k505: [118 160 120 120]
k277: [ 93  93  93 124]
k157: [128 200 146 135]
k594: [128 199 146 135]
k215: [138 167 142 144]
k649: [131  34 106 123]
k908: [106 121 121 121]
k618: [128 200 115 126]
dup k505: 	[120]
asked: [128 200 146 135]	k157
dup k277: 	[93]
start: [160 120 120]	k505, 2
start: [106 123]	k649, 3
dup k908: 	[121]

k302: [142  41 142  39 220 142  43 227 135  35  36  33 142  40 175]
k457: [ 70 226 225 215 199  65 150 198 103 193 214 159  62  88  79]
k77: [ 39 221 157  43 163  74 185 158  95 212 221 205  63 139  77]
k98: [218 213 214 219  29  78 214  31 105 223 222 218  94 206  67]
start: [213 214 219  29]	k98, 2
dup k302: 	[142]
start: [ 39 220 142  43]	k302, 4

k368: [157 233 112 173 180 157 166 220  68 207 188 250]
k882: [ 76 106 119 119 135 123 114 200  99 167 175 182]
k290: [114  89 108  97 148  98 159  98  98 110 108  97]
k634: [152 146 193 151 166 150 160 148 173 129 139 119]
k486: [ 63 136 162 143  83  84  47 135 172 141 135 166]
k834: [135 101  76 107 119 119 135  95 102 124 107 147]
k752: [173 130 139 119 141 134 125 164 125 147 152 158]
dup k486: 	[135]
start: [ 89 108  97 148  98 159  98  98 110]	k290, 2
dup k752: 	[125]
start: [173 129 139 119]	k634, 9
start: [ 76 107 119 119 135]	k834, 3
start: [114  89 108  97 148  98 159  98  98]	k290, 1

k772: [ 61  31 152 197 111  36  31  96  24 142  56 149 183  97  83 138 182  90
  64 229  96 190 115 101 173 122  76  31  26 229 123 130 197 139 174 238
 200 185  64]
k462: [137  65 159  49  18 195 233 215 133 135 135  27 141 147 106 129 189 175
 207 217 128 100  63 138 165 229 222 152 118 102 147  78  98  53 205  63
 200 159  32]
k447: [162 235 127 122  67 236 104  19  37 230 112 106  62 102 199 239  97 163
  47 155 204 201  79  96 209 171 103 225 204 198 109  64 230 144 208 122
  22 202 101]
k500: [183 177 100 212  95 117  80 185 108 192 101 173 219 238 234  89  47  31
 186 174 130 106  35 232 117  87 121  70 125  82 176 168  49 116 192  43
 226 148 208]
k153: [182 204 195  63 135  66  50 109  52  94 106 184 227 106 106 229 209 176
 209 222 235 100 170 232 199 105 196 113 141 220  77  56 198 235 236 220
  90  87 218]
k955: [160  59 191  40 149  80  76 193 225  80  95 183 196 220  94 224 237  95
  83 171 165  75 234 230 232  29  60 117 231 127 120 167 115  53 155  68
 148  17 151]
k168: [169 203  73  22  47 199  96  31  47  59  21 223 118  21 220  68  39 123
  19  37  47 116 177  50 123 122  26 229  76 173  31 130  47  47 123  59
 135 196 113]
k520: [128  80 197 216  47  79  79 189  27 165  75  87 217 116 150  95 140  50
  90  18  21  68 101 235 121 114 189 223 155  87  94 193 204  31 154  64
 122  43  39]
k592: [132 146  97 233 210 188 101 137 222 150 144 117  23 172 130  23  51 122
  31 162 114 128 151  51  85 159  79 233  27 233  83  96 171  80 120 188
  77 191 195]
k698: [164  37 198 101 229 174 134  66 140 101  20 125 135  62 139  62  39  89
  30  67 195 165 162  33  41 210  88 177  36  82 130  50 111  94 104 127
  28 135  36]
asked: [182 204 195  63 135  66  50 109  52  94 106 184 227 106 106 229 209 176
 209 222 235 100 170 232 199 105 196 113 141 220  77  56 198 235 236 220
  90  87 218]	k153
asked: [128  80 197 216  47  79  79 189  27 165  75  87 217 116 150  95 140  50
  90  18  21  68 101 235 121 114 189 223 155  87  94 193 204  31 154  64
 122  43  39]	k520
start: [173 122  76  31  26 229 123 130]	k772, 25
start: [128 100]	k462, 21
asked: [183 177 100 212  95 117  80 185 108 192 101 173 219 238 234  89  47  31
 186 174 130 106  35 232 117  87 121  70 125  82 176 168  49 116 192  43
 226 148 208]	k500
start: [31 96]	k772, 7

k922: [123 128 154 120 115 173 132 151 130 131 151 126 141 105 135 139 170 164
 134]
k324: [114 135 188 165 121 141 124  85 123 122 145  91 145 128 109 154 143 132
 122]
k452: [128 127 167  84 148 119 120  83 133  76 159 109 122 147 122 182 115  84
 108]
k740: [147 153  35  89 120 120 142 120 128 132 129 139 193 118 128  78 110 126
 119]
k865: [134 138 102  93 131 130 145 114 121 118 111 112 119 127 117 194 157 129
 127]
k32: [149 119  80  90 120  92 129  92 139 127 111  69 117 134 122  81 123  94
 160]
k492: [103 127 117 149 138 169 135 135 131 177 107 149  99 153 130 106 149 126
 112]
k593: [142 123  42 118  99 111 134 137 129 113 160 101 103 106 145 108 148 192
 128]
k58: [127 123 136 120 141 142 135  89 130 111 104 121 130 124 149 162 161  86
 116]
k595: [122 151 221 164 125 123 128 157 120 115 173 154 130 145 138  52 118 112
 131]
k638: [117 135 150 157 172 124 122 187 133 121 166 177 114 128 106 118 128 119
 134]
k10: [154 119 214 121 118 115 162 168 132 153  85 148  84 108 137 191 111 175
 143]
dup k865: 	[127]
start: [123 128 157 120 115 173]	k595, 6
dup k638: 	[128]
start: [188 165 121 141 124  85 123 122]	k324, 3

k130: [170 170 130 232 157 181  89 110]
k416: [169  65  91 182 168 140  89 146]
k359: [170 170 130 232 157 181 168 100]
k181: [202 149 134 236 128 165 150  75]
k799: [156  96  89 153 154 149 128 153]
k264: [ 65  94 182 168 140  89 151 119]
dup k799: 	[153]
start: [ 65  91 182 168 140  89]	k416, 2

k407: [ 92  32 141 177 136 127 174 138]
k456: [134 130 132 148 127 136 129 138]
k891: [134 148 132 130 135 127 129 138]
k959: [134 148 132 135 136 118 129 120]
k45: [132 132 136 132 129 127 132 138]
k518: [134 148 132 127 136 127 129 145]
k898: [133 148 132 144 136 127 129 138]
k555: [138 138 132 130 132 127 129 138]
dup k45: 	[132]
start: [132 136 132 129 127]	k45, 2
asked: [133 148 132 144 136 127 129 138]	k898
start: [132 127 136 127 129]	k518, 3
start: [130 132 127 129]	k555, 4

k194: [134 134 174 134]
k454: [202 174 161 140]
k285: [223 199 183 119]
k605: [196  35  30 159]
k151: [ 89 125 158 120]
k123: [158  68  61 130]
k803: [184 184  52 138]
start: [35 30]	k605, 2
dup k194: 	[134]
start: [134 134]	k194, 1
dup k803: 	[184]
start: [199 183 119]	k285, 2
start: [184 184  52]	k803, 1
start: [174 134]	k194, 3

k354: [ 89 174 131 141  92 115 107 204  36 111 162  35 180  49  90 151 207  57
  89 117 110 159 112 115  66 204  48 171  96 134 139 199  37  54 148  49
  73  53 170  66 192 116 171 144 179  33 140  62 107 140 131  89 128 105
  97  69  83 222  74 166]
k345: [ 71 128  94 123 116  72 151 100 137  70  63 152  65 183 204 196 110  72
 110 134  87 115  92  82 151 150 113  74  71 115 101 111 164 159  64 163
 144  81  95 126  78 153 115 171 117 134 110 137  65 131 155 116  73 163
 192 125  46 106 128 107]
k896: [ 92 116 107 204 115 158 131 128 139  70  63 204 152 196  72 110  65 183
 151 176 156 115 140 185 124 108 198 168 120  95 214 146 187 148 151 198
 100 113  29 120 205 184 108 108 165 184 197 207 119 111  86  72  87 116
 137  45 198 163  76 197]
start: [ 92 115 107 204]	k354, 5
start: [ 70  63 204 152 196  72 110  65 183]	k896, 10
start: [ 72 151 100 137]	k345, 6

k508: [119 144 119 119 119  95 124 100]
k706: [119 154 144 121 151 144 165 135]
k529: [170 118 110 104  99 113 121  76]
k321: [142 131 214 156  99 147 165 135]
k624: [127 104 116  92  71 192 120 173]
k440: [127 104 116  92  91 142  92 165]
dup k706: 	[144]
start: [119 144 119 119 119  95]	k508, 1
dup k440: 	[92]
asked: [119 154 144 121 151 144 165 135]	k706
dup k508: 	[119]
asked: [127 104 116  92  91 142  92 165]	k440
start: [131 214 156  99 147]	k321, 2

k493: [163 163 152 106 176 160 142 147 157 164 164]
k572: [ 55  66 131 211 170 155 150 184 154  78 119]
k48: [205 200 177 116 163 154 106 176 158 168 214]
k973: [130 211 170 155 150 184 188  84  50  72  76]
start: [131 211 170 155 150 184]	k572, 3
start: [116 163 154 106 176]	k48, 4
start: [170 155 150 184 154]	k572, 5
asked: [ 55  66 131 211 170 155 150 184 154  78 119]	k572

k653: [192 187 119  21  96  50 226 107 128 131 212 124 115 191 122 149 106 145
 123 151  72  88 124  93  97 131 113 136 103 194  82 163 129 105  81 131
 216  90 182 145 234 100 170 109  76 133 205 114 112 127 101]
k840: [127 127 132 136 112 113 160 157 143 152 119 122 124 106 126  95 116  98
  95 115 181 110 107 166 158 130 151 143 176  94 103 171  67 137 154  94
 155  93 127 195 123 191 114  72 101 116 123 119 210 185  85]
k217: [113 119 123 123 126 132 128 140 133 125 127 137 137 127 136 133 130 132
 123 137 113 115 130 130 140 133 129 130 127 127 137 136 129 105 124 131
 136 129 126 147 131 134 122 136 132 134 122 139 129 131 131]
start: [128 140 133 125 127 137]	k217, 7
asked: [192 187 119  21  96  50 226 107 128 131 212 124 115 191 122 149 106 145
 123 151  72  88 124  93  97 131 113 136 103 194  82 163 129 105  81 131
 216  90 182 145 234 100 170 109  76 133 205 114 112 127 101]	k653
start: [137 113 115 130 130 140 133 129 130]	k217, 20
start: [127 127 137 136]	k217, 29

k531: [142 117 100 165 132 103 110 112  91 176  87 105  78 135 119 109]
k198: [212 104 146 163 151 133 121  86 157 147 150 147 166 142 112 185]
k963: [154 108 226 116 166 117 128 125 204  77 187 185 188 197 127 161]
k377: [106 154 119  95 102 119 135 161  64 114 119  97 119  86 122  81]
k804: [ 81 154  56  81 102 119 135 161  64 114  97  97  53  86 122  81]
k137: [142 100 117 165 132 103 110 112  91 176 150 105  78 135 119 109]
k310: [145 126  68 144  79 137 132 125  80 137  96 100  89  77 130 121]
dup k377: 	[119]
start: [106 154]	k377, 1
start: [142 117 100]	k531, 1
start: [127 161]	k963, 15
start: [116 166]	k963, 4
dup k198: 	[147]

k73: [110 136 134 110 132  57 110]
k986: [106 137 134 196 132  57 110]
k821: [ 54 231 145  76 110 175 165]
k726: [175 110  76  54 145 231 165]
start: [106 137 134]	k986, 1
dup k73: 	[110]
start: [175 110  76  54 145 231]	k726, 1

k233: [ 71 220  39 139  88 191 180 199 139 133]
k57: [107  66 153 122  55 111 164 122 103   4]
k547: [139 139 139 221 134 139  77 142 104 122]
k292: [ 61 114 108  95  35 167 201 179 131  61]
start: [191 180]	k233, 6
start: [167 201 179 131]	k292, 6
dup k233: 	[139]
dup k547: 	[139]
start: [167 201 179]	k292, 6
start: [ 35 167 201]	k292, 5
dup k292: 	[61]

k667: [ 57  21 250 157]
k888: [102 165 102 102]
k665: [102 165 196 153]
dup k888: 	[102]
start: [196 153]	k665, 3
asked: [ 57  21 250 157]	k667
asked: [102 165 196 153]	k665

k987: [ 85  83 194 124  92 105 208 111 107 116  53 155 146  53 158 155 200  58
  55  46]
k20: [ 85  77  97 170 193 186 113 175  51 180 230 118 122  50 121 116 170  50
  51  64]
k695: [ 85  83 124 124  92 105 208 124 107 116  91 212  70 107 215 210 134 109
 107 124]
k887: [ 56  51 139 186  81 163 168 172 104 177  97 179  47 103 188 174 151  74
  74  72]
k869: [ 56  51 139 186  81 163 168 172 104 177  97 179  47 103 188 174 193 108
 105 102]
k327: [199 196 204 134  37 114  53 123  52 128  60  70 212 134 107 210 215  53
  53  46]
start: [212  70 107 215 210 134]	k695, 12
start: [124 124  92 105 208 124 107 116  91]	k695, 3
start: [121 116 170  50  51]	k20, 15
start: [146  53 158 155 200]	k987, 13
dup k887: 	[74]
asked: [ 85  83 124 124  92 105 208 124 107 116  91 212  70 107 215 210 134 109
 107 124]	k695

k265: [ 93  95  61  58  58  99 175 133  85 188  99 175 133  85 188 135 180 180
  69  36 141 135  93 149 174 113 135 199 141 121 158  81 208 203  75  71
 118  68]
k655: [148  94 170  56  82  99  91  66   8  94 162 170  91 104  71 151  74 171
  95  34 119 155  54  44   8 163  28 136 120  56 214 140 209 203 118  75
  94  61]
k411: [143 123 101 111 130  93  95  61  58  60 123 175 133  85 188 135 180 123
  69  36  91 124 114  86 123 123  87  88  89 162 153 190 127  54 220 185
  93 169]
start: [203  75  71 118]	k265, 34
asked: [143 123 101 111 130  93  95  61  58  60 123 175 133  85 188 135 180 123
  69  36  91 124 114  86 123 123  87  88  89 162 153 190 127  54 220 185
  93 169]	k411
start: [199 141]	k265, 28
start: [ 93  95  61  58  60 123 175 133  85 188]	k411, 6
start: [140 209]	k655, 32
start: [ 58  58  99 175 133  85]	k265, 4

k140: [197 143 115 182 126]
k818: [130 126 129 126 130]
k383: [187  35 115 187 187]
start: [126 130]	k818, 4
dup k383: 	[187]
start: [115 187]	k383, 3
start: [130 126 129]	k818, 1
start: [187 187]	k383, 4
asked: [130 126 129 126 130]	k818

k221: [126 180 218 122  70 133  39]
k920: [ 14  14 164 131 159  14 100]
k208: [ 89 242 187  80  50 109  74]
k397: [ 74 222 100 164  14 159 131]
k836: [117 167 151  63  45 177  63]
k124: [ 79 166 142 103  81  51 121]
dup k836: 	[63]
start: [100 164  14 159 131]	k397, 3
dup k920: 	[14]
start: [122  70 133]	k221, 4

k832: [144 101  74 189  83  92 196  95  73 119  86 170 168  75  81 190 120 159
 151 217 121  96 145  73 204 199  88 188  82 135 219  38]
k450: [161  71 133 164  95  83 186 144 166  82  60 175  93 118  79 167 191  53
  65 204 116  94 168 110 161 210 123 178  37 126 195  49]
k394: [ 78 119  71  93 164 184 151 150  35  60 142  35  72 135 148 159 174  35
   6 131  81 178 153 104 139  95 111 110  35  84 124 177]
k903: [ 62 125  76  88 207 196 168 150 214  74 165  90 167  74 136 198 199 174
  84 153  92 113 176  22 172  66 114  95 155 141 210 161]
k938: [183  75 165  90 167  74 136 198 199 125 128 201 151 173  73  82  71 112
 204  89 203  97 131 187 117 214 138 137  71 126 106  79]
k692: [120 190 159  57 200 160  88 188  95 179 181 148 159 123 191  71 140 145
 144  42 104 166 159 124  66  32 170  47 166 169  75 228]
start: [214  74 165  90 167  74 136 198 199]	k903, 9
start: [150  35]	k394, 8
dup k450: 	[161]
start: [117 214]	k938, 25
dup k394: 	[35]

k918: [150 180 151 130 178  55 135 138 101  74 173  54 187 154 241 196 196 107
 135  57 138 158 198 184 171 172 180]
k161: [163 181 150 132 178  53 180 186 104 107 168  53 164 153 241 195 191 107
 180  58 139 154 143 181 183 174 179]
k965: [170 179 140 129 177  59 136 162 100  77 169  53 206 150 241 195 196 108
 156  58 139 154 170 183 175 174 179]
k762: [130 180 150 131 178  56 138 138 101  65 171  52 196 154 240 195 196 103
 168  59 138 159 175 183 174 173 180]
k330: [143 179 157 105 176  57 105 125  97  74 171  53 194 148 241 197 201 105
 121  57 105 160 162 185 160 175 180]
k52: [101  74 173  54 187 154 241 194 196  84 170  52 198 159 240 194 199 104
 178  58 138 154 155 181 163 174 180]
k448: [143 179 158 128 177  54 134 131  98  73 172  51 208 154 240 196 196 106
 135  57 138 158 183 182 162 173 180]
asked: [163 181 150 132 178  53 180 186 104 107 168  53 164 153 241 195 191 107
 180  58 139 154 143 181 183 174 179]	k161
start: [101  74 173  54 187 154 241 196 196]	k918, 9

k813: [119 158 121  24  71]
k610: [133 133 129 132 133]
k755: [116 174  17  88 141]
k609: [129 127 128 124 131]
k779: [137 161 166 127 133]
k83: [132 127 128 131 133]
k511: [161 161 112 161 161]
dup k610: 	[133]
asked: [161 161 112 161 161]	k511
start: [133 129]	k610, 2
dup k511: 	[161]
asked: [132 127 128 131 133]	k83
start: [161 112 161 161]	k511, 2

k301: [176 123 137  79 142  32 121  79 124 241]
k914: [125 126 126 170 123  90 113 120  67  62]
k107: [132 128 116 223 128 150 223 168 241 124]
start: [124 241]	k301, 9
dup k914: 	[126]
dup k301: 	[79]

k507: [ 85 139  56  66  31  97 123  89  64 102 171 159 212  74 139 132 180 160
 187 243 140 139  96  19 110 218  89]
k764: [ 38 129 101 116  73 121 184 125 127 121 177 162 240 126 180 120 158 184
 161 169 157 156  86  29  79 225  97]
k378: [ 38 129 101 116  73  92 184 125 127 121 177 162 240 126 142 129 173 156
 182 240 138 130 119  29 131 207  94]
asked: [ 38 129 101 116  73 121 184 125 127 121 177 162 240 126 180 120 158 184
 161 169 157 156  86  29  79 225  97]	k764
start: [184 161 169 157]	k764, 18
start: [127 121 177 162 240 126 142 129 173]	k378, 9
start: [101 116  73 121 184 125 127]	k764, 3

